These are the activations of a small network on made-up records, seen along a few directions, one row for each record.
Here are examples, each followed by its value of one field, GUB.
Other fields move the rows too, some of them a lot.
(in the rows, 500 means zero)
Random noise pushes rows far along 3 fixed directions. That doesn't count. These rows show it; they differ only by the noise:
486	518	499	394	530	727	588	405	570	434	550	598	412	343	585	592	573	550	511	436	407	413	597	448
411	508	613	571	577	573	607	460	491	538	374	458	399	401	577	577	452	553	492	505	411	474	506	386
447	516	654	529	541	716	617	395	561	447	481	510	354	306	615	595	522	636	499	465	368	482	563	361
541	440	299	401	555	510	499	495	466	656	592	528	488	539	454	552	440	398	587	494	501	422	537	566
540	476	371	359	528	658	535	434	539	526	630	592	448	426	518	575	531	479	560	449	451	410	590	522

547	492	404	526	471	480	485	485	417	498	373	515	551	554	494	427	510	440	502	535	535	441	524	519
vig
499	489	388	471	485	547	460	388	506	501	376	583	568	445	510	604	595	438	523	365	479	356	615	492
sop
517	450	246	261	566	416	443	515	537	600	561	566	564	527	531	520	553	374	481	504	473	402	521	651
ledu
467	658	342	211	511	546	509	490	551	352	489	768	599	424	532	486	633	369	374	476	550	353	509	554
gupas
603	500	421	471	449	560	408	461	589	606	705	478	464	486	425	542	515	544	557	494	430	530	608	539
zom
548	515	498	566	517	353	470	571	471	709	572	274	467	518	415	507	342	548	495	512	472	618	428	507
datif
497	669	305	297	560	490	464	607	509	565	579	476	549	443	460	675	528	482	393	465	415	475	485	586
dape
663	476	444	374	472	695	419	410	647	487	824	488	509	439	483	501	594	645	616	401	512	500	591	536
ror
639	473	329	183	389	628	454	457	591	286	771	689	474	434	511	466	623	479	505	481	609	495	547	633
beti
506	470	509	594	541	460	596	516	477	436	355	528	530	504	501	412	518	420	579	510	566	378	534	482
ror
559	569	474	348	436	552	496	415	575	358	704	639	568	465	563	422	621	465	416	526	558	533	473	542
gupas
671	366	382	410	346	490	423	452	500	458	708	579	465	544	466	392	536	459	574	430	585	514	504	604
beti
459	427	408	551	533	422	473	556	418	637	529	506	475	519	490	563	507	551	522	507	550	446	574	542
zom
527	571	360	464	547	305	415	631	432	720	566	327	573	569	430	590	363	451	502	530	474	537	424	589
dape
392	520	719	542	536	478	565	524	542	351	294	473	536	396	644	428	499	588	398	497	413	494	484	404
datif
557	465	522	499	405	570	445	464	571	542	722	423	451	427	493	553	547	578	578	411	467	574	437	504
sop
485	464	514	510	502	590	603	456	464	400	427	624	515	536	547	472	577	474	514	419	516	432	517	479
ledu
485	625	369	319	450	570	536	468	493	232	382	661	574	450	540	471	629	449	340	476	490	419	501	514
vig

Which value of GUB does each new row have?
567	416	516	428	332	642	493	410	599	275	609	603	455	500	579	388	586	534	523	425	563	500	544	539
beti
426	492	401	453	540	359	442	627	456	559	385	501	559	574	455	542	552	391	454	428	588	432	390	595
sop
450	487	539	441	498	533	664	490	553	290	358	601	558	507	581	422	566	466	478	527	519	442	483	526
ledu
393	768	556	316	546	687	591	519	585	262	398	574	468	229	647	733	683	628	254	402	296	460	527	425
dape
383	681	637	571	579	405	559	578	460	483	345	353	437	353	550	664	434	627	292	543	330	608	406	409
dape
459	547	755	672	569	643	610	413	559	411	334	451	352	296	590	591	590	676	473	395	399	455	608	316
ror
366	584	737	566	488	661	550	418	545	381	409	513	373	433	677	424	556	611	440	471	341	559	482	385
ledu
558	552	327	297	507	398	510	555	466	631	588	478	624	643	410	434	496	433	515	547	571	485	412	646
ledu
713	289	511	652	486	686	462	420	571	519	727	522	397	481	453	452	490	643	795	411	510	532	633	452
ror
